Each row below holds a small network's activations on one input, seen along a few directions.
In each table, some parts of the input vary, and every possible input appears once, in random order.
A made-up example of a description, with smaller parts first: values(2) and (point or line(9) or (ring(5) and line(6))).
Shared parts are said once, and a part with two or three values counts as separate values.
In the rows, zero is written as 128.

Other details of the inputs vary at random and push rows far along two fixed directions, the same in every table; ignore that.

Table:
x1: [144  75 120 160 126 109 149 119 165 115 151  94 108 131 109 117]
x2: [ 76 115 139 145 132 103 143 131 127 130 131 116 124 127 147 143]
x3: [147  64  96 175 131  99 145 125 185 122 153  91 111 143  94 108]
x4: [109 192 140 103 126 155 109 166  91 147 131 161 138 138 164 147]
x5: [102  73 119 174 125 104 143 142 163 130 168  90 116 156  95  73]
x6: [141 195 132  81 149 158  99 149 101 119  99 158 127 130 146 193]
x7: [ 52  70 133 172 127  57 173 104 147 120 127  85 116 111 138 146]
x8: [101 153 145  98 123 133 127  69 104 145  83 134 144  86 161 162]
x9: [121 148 124  82 125 182 100 115  99 144  86 158 134 122 147 151]
x10: [121  85 123 172 120 115 133  84 142 142 110  97 144 103  95  81]
x11: [106 153 139 109 121 115 139 108 104 106  86 126 109 104 164 217]
x12: [105 196 163  92 154 107 138  96  87 119  78 137 140  92 170 232]
x13: [ 79 125 143 146 132 104 143 124 118 129 137 106 126 138 133 131]
x14: [153  72 104 156 121 138 115 189 172 144 184 140 119 170  97  44]
x15: [116 178 169 103 129 121 146 103  83 115 103 136 116  89 162 207]
x16: [202 211 115  68 134 211  72 195  94 139 151 186 129 155 124 129]
x17: [177 120 114 130 123 158 118 156 143 129 160 126 118 153 114 106]
x18: [ 81  83 157 168 125  39 178  86 153 127 140  95 136  97 147 122]
x19: [192 215 111  79 128 203  78 183 104 146 136 178 137 162 140 148]
x20: [ 88 162 147 102 129 136 139  76  89  99  66 139 151 109 146 175]
x21: [115 170 144 113 143 116 133  98  99 121  95 128 134 117 164 215]
x22: [120  66 143 182 130  62 186  74 164 117 144  71 117 102 121 132]
x23: [160 204 127  81 121 167  82 187  98 142 135 191 146 151 169 113]
x24: [111 200 170  80 140 105 136  90  78 112  93 137 136  80 175 224]
x25: [108 180 154 100 159 111 132 102  93 115  83 132 136 105 161 221]
x26: [185 134  99 130 104 190  79 155 140 158 142 141 150 140  81  34]
x27: [ 86  78 140 165 130  79 181  44 147 101 102  88 145  99 109 114]
x28: [ 76 141 144 115 129  87 139 120  97 111  83 149 126 112 182 192]
x29: [139 106 109 152 128 149 116 184 150 150 183 130 127 168 109  57]
x30: [140 223 130  76 114 187  79 193  92 153 146 179 143 151 164 123]
x31: [157  64 110 164 144 108 140 127 171 114 169  99 106 136  83  90]
x32: [123  79 138 176 135  49 180  67 176 122 143  66 134 102 122 134]
x33: [179 126 111 123 144 155 109 157 135 125 165 137 119 149 100 102]
x34: [171 119  88 117 108 178  83 228 149 149 173 176 117 185 104  58]
x35: [ 83  57 125 174 118  78 158  64 137 120  81  75 132  87 103 125]
x36: [156 177 114  87 127 180  78 204  99 135 129 197 131 168 156 116]
x37: [171 112 108 123 116 157 116 170 145 118 155 133  93 141  98 109]
x38: [142 103 106 142 116 162 103 128 130 140 110 122 139 130  90  79]
x39: [ 91  54 133 188 127  80 159  53 143 130  96  71 142  89  98 102]
x40: [108 110 135 157 118  94 144 127 149 137 169  92 131 139 113  79]
x41: [119 182 172  96 124 111 145  98  90 114 108 130 121  82 165 198]
x42: [191  84  85 161 133 149 113 163 186 136 180 116 115 172  79  68]
x43: [173 156 101 122 115 198  81 221 135 158 195 153 126 195  93  35]
x44: [192 106 112 143 113 137 129 149 169 135 183 111 122 144 100  66]
x45: [141 166 103  82 113 196  96 151 107 109  98 169 136 154 114 121]
x46: [113  79 132 161 132  95 148 140 150 136 156 124 128 138 125  93]
x47: [175  88 103 161 130 131 119 182 167 148 185 145 131 170 107  25]
x48: [ 99 134 140  99 131 146 125  78  97 142  76 137 140 102 155 166]
x49: [144  81  95 121 117 164 113 128 145 146 123 133 121 139 105  85]
x50: [ 87  87 117 158 118  98 144 141 149 124 148  96 113 146 107 105]
x51: [152  97 108 127 124 166 112 113 146 159 134 134 135 132 109  72]
x52: [ 81  63 150 184 132  43 183  94 156 131 145  97 130 106 134 115]
x53: [102 163 140  96 139 110 133 108  92  99  86 136 112  95 156 226]
x54: [178 143 121 119 140 135 118 146 153 134 155 126 137 135 110 102]
x55: [148 175 110  79 117 209  90 152 104 111 102 175 144 158 115 115]
x56: [113 113 133 138 120 110 154  73 143 108 113 110 149 109 110 101]
x57: [102 164 138 104 146 107 132 112 110 108  78 130 120 103 152 221]
x58: [109 171 167  99 135 122 142 103  80 108  97 133 115  94 164 215]
x59: [109  54 145 175 134  68 181  81 160 102 141  74  97  98 109 139]
x60: [118 182 143  95 136 139 106 155  81 129 104 179 139 139 181 162]
Each input here is: line(5) and (values(3) or line(4) or ring(5)).
Changing only the line(5) part turns x34 into x52. The same change can be made to x11. Which row results?
Answer: x22
Changing only the line(5) part turns x54 into x25. The same change can be made to x18. Which row results?
Answer: x46
Change only the values(3) part in x49. List by row number the other rows that result.
Answer: x35, x45
Change only the ring(5) part in x53. List by row number the other rows that result.
Answer: x3, x11, x37, x57
Which other rows agree with x9 in the line(5) part? List them by row number.
Answer: x1, x2, x5, x6, x14, x31, x36, x38, x42, x55, x59

Table:
x61: [149  49 106 185 119  98 142 139 188 143 179 112 137 148  91  12]
x62: [ 57 109 146 147 124  87 156  83 119 131 103  92 123  99 145 170]
x63: [104 144 133  99 126 150 115 138  98 142 104 163 129 127 166 155]
x64: [156 161 127  98 142 144 116 106 120 126 101 144 145 116 136 159]
x65: [ 73 144 162 120 117  92 150  79  99 136  89 126 144  84 178 170]
x66: [132  57  92 178 128 114 135 155 187 135 178  96 122 169  77  42]
x67: [104  89 137 146 132  90 154  67 127 116  84  99 118  87 136 179]
x68: [ 97 115 142 127 128 106 149  62 110 120  70 107 118  82 152 206]
x69: [111 120 130 116 130 136 118 142 113 138 117 157 128 134 153 129]
x70: [149  48 109 185 117 100 141 139 185 148 179 110 136 142  91   9]
x71: [199 206 120  76 123 197  80 226 111 152 187 179 107 170 147 139]
x72: [173  84  76 157 119 168  96 204 177 149 195 128 121 190  65  11]
x73: [ 74 139 150 116 121 112 150  82 102 106  84 108 116  95 146 203]
x74: [ 99 120 161 155 151  36 179 113 139 103 148  98 108 106 163 197]
x75: [114 132 153 123 146  90 152  53 116 120  78 112 139  73 148 190]
x76: [ 65 121 154 123 138  89 148  97  98 123  82 142 132 102 177 185]
x77: [113 158 127 106 123 146 120 138 107 103 104 139 121 132 126 167]
x78: [175 205 124  70 117 212  81 167  91 128 131 170 134 147 121 117]
x79: [116 170 125  95 124 152 115 143 106 103 101 145 124 141 133 172]
x80: [111 122 125 119 135 131 120 145 117 130 116 161 131 141 151 131]
x81: [177 215 122  61 113 227  77 166  88 134 130 175 133 148 125 125]
x82: [152 210 127  85 114 206  72 183  86 153 134 169 144 154 134 111]
x83: [ 67 133 158 150 135  74 164  75 119 119 104  94 146 106 147 163]
x84: [150  44  95 178 121 121 142 144 188 115 173  91 107 151  56  43]
x85: [142 194 110  79 114 208  64 201  92 152 132 175 129 163 132 119]
x86: [163 168 131  88 132 169 106 104 108 140 102 147 136 107 140 160]
x87: [204 224 121  72 131 193  71 248 102 141 181 194 111 176 148 140]
x88: [ 97 163 162 124 153  60 163 123 119 103 131 120 115 114 186 227]
x89: [135 173 137 102 128 149 123 119 103 108 114 140 137 124 126 146]
x90: [ 63 127 149 121 142  85 152  96 105 115  82 144 135 114 181 190]
x91: [117 165 130  95 117 161 110 141  98 113 105 143 118 128 131 165]
x92: [172  60 105 175 125 126 145 127 183 122 184  92 123 146  56  22]
x93: [ 68 160 163 132 132  93 149  84  94 122  92 112 147  99 156 180]
x94: [115 155 139 129 124 137 120 132 109 141 126 127 143 128 129 118]
x95: [149  47 110 182 114 104 140 137 183 150 180 107 133 140  93  10]
x96: [ 97 118 143 130 136  95 149  71 108 111  68 112 123  84 149 204]
x97: [104  24 124 205 126  41 183  86 195 128 158  80 138 123 106  49]
x98: [ 97 161 130 111 124 142 110 147  99 134 110 140 129 131 140 152]
x99: [147 122 110 122 132 141 120 124 131 118 105 133 125 133 122 148]
x100: [237  84  81 141 129 186  94 163 186 155 186 131 127 159  59  11]
x101: [206 169 104  89 134 197  81 157 127 141 131 168 141 144 110 105]
x102: [124  36 124 197 136  63 188  70 193 101 161  59 128 123  74  68]
x103: [103  93 133 148 136  86 156  72 129 107  83 103 122  94 134 180]
x104: [ 97  39 134 207 124  69 178  74 178 140 161  51 129 113  92  67]
x105: [205 183 117  97 128 177  84 234 125 144 199 170 106 174 132 113]
Changing only one part turns x72 into x66. The same change can be made to x61. Which row results?
Answer: x97
What is each input in this table made of?
Answer: line(5) and (point or (values(2) and line(4)))
Change only the line(4) part in x94. List by row number the other rows that result.
Answer: x70, x75, x92
Change only the line(5) part in x94. List by row number the other rows that result.
Answer: x82, x83, x93, x104
Which other rows agree with x67 in the line(5) part? List them by row number.
Answer: x69, x78, x82, x85, x91, x95, x100, x105
